A small network was shown many inputs. Here are its activations along a few directions, one row for each input.
In each table, some parts of the input vary, and every possible input appears once, in random order.
A made-up example of a description, with smaller parts first: one of 8 places around a ring, together with either a single point or one of 11 places around a ring or (one of 3 separate values, together with one of 6 places along a line).
Shared parts are said once, and a part with two or three values counts as separate values.

A family of inputs:
R1: [-15   7   0  -8   5  10  12  -6   7 -15  11  27   1   9   1]
R2: [  3  14   1  51  44 -42  27  18 -34  71 -31 -61 -13  13 -10]
R3: [  8  -2   4 -24 -13  13  -8  -4   8 -16  -8   9  -4  -5   2]
R4: [ 23  -6   0  37  35 -41  23  18 -21  79 -45 -68  -6  -1  -8]
R5: [  0 -19   0  -6  -9   2  -5  -4  11 -11   1  19  11 -16  -4]
R6: [  3 -16   0 -20   0  11   6  -4  17 -10  -4  19   5  -3   3]
R7: [  6 -17  -1  -9 -13   2 -19   2  14 -12   9   0   5 -12   3]
R8: [-12   6  -1   4  -7   2 -13  -1   5 -18  24   6   1  -1   2]
R9: [ -2  15  -4  -3 -14  14  -8  -4  -8 -18  18   7  -2  12   7]
R10: [-10  21   5 -11  -7  12  -2  -7  -2 -22   7  16  -8   8   0]
R11: [-18   5   0   6  -3   2   0  -6   2 -17  16  26   7  -3  -6]
R12: [ 16  -8  -4 -16 -20  15 -14  -2   2 -11   3   1   2   0  10]
- Changing only one part turns R9 into R12. The same change can be made to R10. Which row results? => R3
- What do these inputs look like to the network? => one of 2 separate values, together with either a single point or one of 5 places around a ring

A family of inputs:
R13: [ 25 -28  -6  -5  10  -5  -1  13   3  26 -12 -33   0   6  13]
R14: [-10 -16   9   0  31 -17  22   5  11  17 -27   4  -3  -7 -10]
R15: [-13 -13  10  10  23 -28  14   4  19  19 -16   3   7 -25 -18]
R16: [-21  18  -6  33  24 -19  13   6  -5  19  23 -10   1  10  -3]
R17: [ 36 -20 -10 -13  -4   2   3   6  -5  31 -21 -21   5   6  12]
R18: [-10  22  -6  23  21   3  31  -1 -16  17   3  -6  -4  25   1]
R19: [  1  25   8  12  -3 -18 -18   7  -7  11  -2 -38 -15  -5  -6]
R20: [ 22 -26  -7   5   1 -16 -10  11  13  28  -1 -34  10 -11   6]
R21: [  4  22   8   2   5  -6  -9   9 -17   9 -14 -37 -25  11   2]
R22: [ -8  21   6 -53 -59  50 -49 -18  20 -96  42  57  -5  -1  10]
R23: [  2  16   7  27 -14 -16 -27   4 -24   5  -2 -31  -9  -9 -10]
R24: [ 16  30   5  -5  -9  -1  -4   2 -26  12 -22 -25 -20  11   1]
R25: [ -7  24  -9  16  18  -2  27   1 -23  21   2   2  -3  28   4]
R26: [-18  15  -6  23  32  -8  22   8 -15  17  12 -10  -9  27   5]
R27: [  2  -7   6  -7  18 -10  27  -3   2  21 -37  16   2  -7 -11]
R28: [ -2  -9   8  -1  22  -6  31  -5   9  17 -35   8   2 -10 -14]
R29: [-20  10  -7  48  13 -18   4   4 -23  13  23  -4   7   6  -6]
R30: [ 13  29   8   2  -5   4   0   0 -19   8 -21 -34 -20   8  -1]
R31: [-27 -19   7 -57 -35  40 -14 -26  47 -89  30  98  14 -23  -3]
R32: [-35  13  -3 -35 -34  50 -17 -25  21 -89  70  84  15  17  14]
R33: [ 10 -31 -13 -60 -55  55 -38 -13  39 -78  41  59  16 -14  26]
R34: [ 23 -34  -9  19  -9 -15 -18   8  -4  22   0 -29  16 -16   2]
R35: [-13 -21   8  23  12 -26   5   2   2  13 -15   9  13 -30 -22]
R36: [ 33 -22  -7  -6   0   6   7   4   2  26 -20 -29   4   3  10]
- What do these inputs look like to the network? => one of 4 separate values, together with either a single point or one of 5 places along a line
- Changing only the choice among 4 separate values turns R25 into R24. The same change can be made to R26. Which row results? => R21
- Which other rows does R28 become when the choice among 4 separate values takes its other values? List them by row number. => R18, R30, R36
- Start at R35 and move only the place on the line of 5, one step at a time. The first step leads to R15. Which rows follow, in order? => R14, R28, R27
- Which other rows agree with R20 in the choice among 4 separate values? List them by row number. => R13, R17, R33, R34, R36

A family of inputs:
R37: [-10  11  -4  -4   5  10   0   1   1 -12  21   3  -7  18  11]
R38: [ -2  15  -8   2  -8  15   1  -3 -15 -10  17   8  -1  20  10]
R39: [ 15 -12  -3   0 -22   3 -21  -1  -3  -5   4  -8   6 -10   2]
R40: [-17  -2  -3   3  13   5  16  -3  -2  -7  11  25   4  12   1]
R41: [  2 -18   7 -14   0   1   2  -3   8  -5 -22  14   1 -14  -6]
R42: [ 13 -17  -5 -19  -3   9  -8   5  13  -4   3  -7   0   4  13]
R43: [  7 -14  -1  -3 -10  -5  -6  -2  17   2   2   1  12 -19  -3]
R44: [-23   0   2  16   7  -8   1  -2  -2 -10  13  20   6  -4  -9]
R45: [ 21 -13  -9 -12 -16  15  -8  -1  -3  -2   0  -3   5   6  13]
R46: [-16  14   0  12  -1  -5   1  -4   5  -6  19  12   7  -4  -6]
R47: [  6 -30  -5 -11   5   6   8   1  10   1  -6  15   9  -4   4]
R48: [-13  23   7  -8   1   5  -5  -1  -1 -18   5   3 -16   8   0]
R49: [-20  10   8   0   9   0  10  -6  -4 -13  -4  25  -5   2  -9]
R50: [ 26  -8   0  40  40 -49  22  23 -26  90 -51 -77  -8   0  -8]
R51: [  2  22   1  60  50 -44  35  17 -38  79 -34 -70 -14  16 -12]
R52: [  7 -15   1  -7  -9  -3 -21   5  12  -7   6 -13   1 -12   3]
R53: [-12  24   6  -5   1   3  10  -8   4  -9   1  16  -3   2  -7]
R54: [ -7  17  -2  14 -13   3 -13  -2 -15 -13  20   3   1   3   0]
R55: [ 14 -15  -7 -15  -3   8   7  -2  18   4  -1   7  11  -4   7]
R56: [ 18  -2   3 -16 -21  11 -13  -3  -5  -8 -15  -4  -4  -4   2]
R57: [-16  13   2   8   0  -3 -14   3   1 -15  23  -2  -5   3   1]
R58: [-10  12  -6  -1   5   8  15  -6   5  -3  16  16   6  11   4]
R59: [ -5  26   3  -2 -12  10  -5  -6 -17 -16   2   8 -10  10  -1]
R60: [  9  -6   7 -23  -8   5 -13   2  11 -10 -12  -8  -9  -6   2]
R61: [ 10  -4   5 -19  -8   4   2  -5  16  -1 -16   5   2 -14  -4]
R62: [ -1 -28   0   1  -1  -7  -6   0   9  -2  -4   9  11 -20  -6]
- What do these inputs look like to the network? => one of 2 separate values, together with either a single point or (one of 3 separate values, together with one of 4 places along a line)
- Changing only the choice among 2 separate values turns R61 into R53. The same change can be made to R43. Which row results? => R46
- Which other rows does R62 become when the choice among 2 separate values takes its other values? List them by row number. => R44
